Each row below holds a small network's activations on one input, seen along a few directions.
In each table, some parts of the input vary, and every possible input appears once, in random order.
Descriptions start from the smaller parts, as in this example, which fits no table here: one of 2 separate values, together with either a single point or one of 11 places around a ring or (one of 6 places along a line, together with one of 8 places around a ring).
Shared parts are said once, and a part with two or three values counts as separate values.

A family of inputs:
r1: [ 37  40  56   7 -17 -36 -16  34  13  51   4   3  33]
r2: [ -2  -3 -59 -20  50  41  -3   8  21 -59   9   2 -41]
r3: [-12  -8 -64 -19  26  41 -30 -24  15 -67 -21  20 -40]
r4: [  4  -1 -63 -11  39  32 -15 -17   6 -64  -1  11 -40]
r5: [  3 -26 -64 -44  17  24 -21 -20  45 -66   4  10 -33]
r6: [ 32  45  39  14 -30 -12 -10  52 -18  61   5  14  34]
r7: [ -6 -17 -68 -31  21   9  -7  -4  63 -76  -6 -12 -26]
r8: [ 37  27  48 -16 -53 -38   0  29  -9  48  -2  31  14]
r9: [-55 -68  98  82 -30  13  72 -61 -79  83  10 -82  48]
r10: [  0  -9 -55 -18  45  18  -1  -7  65 -60   5   0 -29]
r11: [-118 -103   26   48   41    6   65  -76  -56  -15   36  -50   20]
r12: [ 29  27  42  -2 -35 -57 -16  43   5  52  -6  -1  17]
r13: [ 23  41  36  -2 -39 -20 -11  20 -36  54 -31  33  19]
r14: [ 30  53  27  13 -36 -22  -8  23 -34  58  -6  21  24]
Question: Describe the family of inputs behind these rows.
Answer: one of 2 separate values, together with either a single point or one of 6 places around a ring
Question: Changing only the choice among 2 separate values turns r7 into r12. The same change can be made to r3. Which row results?
Answer: r13

A family of inputs:
r15: [  57   66   51   20 -100  -47   -8   16   16   82  -25    0   31]
r16: [ 70  60  62  38 -14  28  -9   9 -14 101   8   1  46]
r17: [-72 -48 -33  13  43  -1  18 -79  41 -41  -1 -58  11]
r18: [ -3  42 -12 -77 -15 -52 -61  48  21 -10 -13  71  -2]
r19: [ 30  54 -47  33  70 -17 -34  68  22 -22  36  -3  -8]
r20: [-38 -50 -25 -22 -29 -30 -38 -50 -44 -18 -40  34  14]
r21: [-57 -26  53  65  26  38  26  25 -51  40  41 -30  24]
r22: [ 59  82 -26   2  57   9 -20  28 -32  26   8  49  -7]
r23: [ 18   3  15 -50  21 -38 -16  23  70 -64  18  50 -22]
r24: [-40 -71  -9  -1   5 -21 -14 -96  17 -35   1  12 -11]
r25: [ 14 -34  31   1  21 -33  39  38  92  21   3 -91  38]
r26: [ -25   16   68   51   12   64   44  -11 -102   62   25   22   50]
r27: [ 34   8  45  62  16   5 -22  63  41  62  22 -64  37]
r28: [-34 -76  41 -11 -15 -51  51 -39 -19  15  48  -7 -32]
r29: [-73 -69  14  11  31 -16  77 -18   8  28  40 -60   4]
r30: [-25  -7  -6  27 -24  -8  -9 -42 -49 -12 -85  19  -6]
r31: [ -4 -13 -82 -17  31  60  23 -17  76 -81  23 -32  -9]
r32: [ 26  16 -75  13  28  64 -15  16  -3 -61  22 -40 -51]
r33: [ 35  20  52 -52 -93 -73 -36  26  10  48 -10  -6  36]
r34: [ 19  83 -19 -17 -11 -38 -32  40  20  24 -41  63 -19]
r35: [ 45 -35  78 -33 -32 -65  15  15  65   9   7 -33   0]
r36: [ 15 -37 -45 -38  -4  50  -6 -31  55 -68  21  43 -32]
r37: [-55  -9   0  48  38  29 -21 -34 -24 -36 -12 -51 -13]
r38: [  0  16 -39 -14  64 -22  12  43  90 -67  23 -14  12]
r39: [-31 -36  21 -17 -60 -51  27  -1 -77  22  20  11  27]
r40: [-17  12  40  44 -58 -18  56   3 -80  36  -7  14  38]
r41: [  0 -20 -60 -69 -32  41 -37   8   2 -26 -17  59 -26]
r42: [ 21  15 -55 -21 -25  54  -6  10  -9 -11 -60  34 -60]
r43: [ 53  27 -56 -16  22  85   1  -6 -60 -19 -12   7 -60]
r44: [-22  11  19  26  28  52  -6 -56 -80  -5 -43   0 -10]
Question: Changing only one part turns r24 into r36. The same change can be made to r30. Which row results?
Answer: r42
Question: Describe the family of inputs behind these rows.
Answer: one of 5 places around a ring, together with one of 6 places around a ring
Question: Change only the place on the ring of 5 in r38. List by row number the other rows that result.
Answer: r17, r25, r29, r31

A family of inputs:
r45: [ 53  73  42   5 -36 -94  -3  73  27  46 -19  -7   6]
r46: [  1 -51  63  22  -4  -3  36 -56 -12  37  38  -7   0]
r47: [-27 -32 -31 -22  24 -16  -7 -37  11 -82  -8  10 -12]
r48: [  7  13 -37  36  36  43  -4 -28  20 -37   7 -36   5]
r49: [ 66  59 -27  -2  30  55  -7  30   4  -5  15  11  -4]
r50: [-15 -46 -54 -35   3   4 -13 -40  43 -43 -46 -29 -15]
r51: [ -9   9 -30 -21  32  -4 -21  29   7 -21   4  61 -28]
r52: [ 51  35 -39 -26 -30  47 -15  28  35 -20  -8  25 -49]
r53: [ 16  -6 -40 -63  -3 -16 -19  10   7 -72  24  70 -23]
r54: [ 14 -34 -49  13  -9  37 -12 -16  43 -46 -44 -25 -31]
r55: [-34 -45  42  16  -4   5  27   7  36  22  52 -19  51]
r56: [ 12  43  56   5 -37 -38   8  37  16  65 -23  21  75]
r57: [-29   9  -3  37 -56 -18  -9  26 -83  52  -5  -4  28]
r58: [-50 -37 -20  25  -1   4  83 -12 -68  16  14 -34   1]
r59: [ 10 -27  24  -7   7 -36   1  47  30  13  44 -68   6]
r60: [ 14  12 -54 -79 -21  11 -19  -3  40 -21   0  23 -31]
r61: [ -2  23  81  22 -60   3 -24  -2 -81  65 -33   1  35]
r62: [ 42  26  75  19 -44 -46 -20 -35 -32  89 -18  29  30]
r63: [-27 -41  62  18  -6  30  63 -27 -55  20   5 -28  -5]
r64: [-44   2 -21  28  67  17 -13 -32   5 -33   3 -23  -7]
r65: [-67  -8 -26  11  49  -6  -8 -34  18 -52  -1   4 -22]
r66: [ 20  21 -15  -1  63  21 -25  35 -13   6  -2  28 -11]
Question: Describe the family of inputs behind these rows.
Answer: one of 2 separate values, together with either one of 5 places along a line or one of 6 places around a ring
Question: Changing only the choice among 2 separate values turns r64 into r66. The same change can be made to r50. Which row results?
Answer: r60
Question: Change only the choice among 2 separate values in r59. List by row number the other rows that result.
Answer: r45
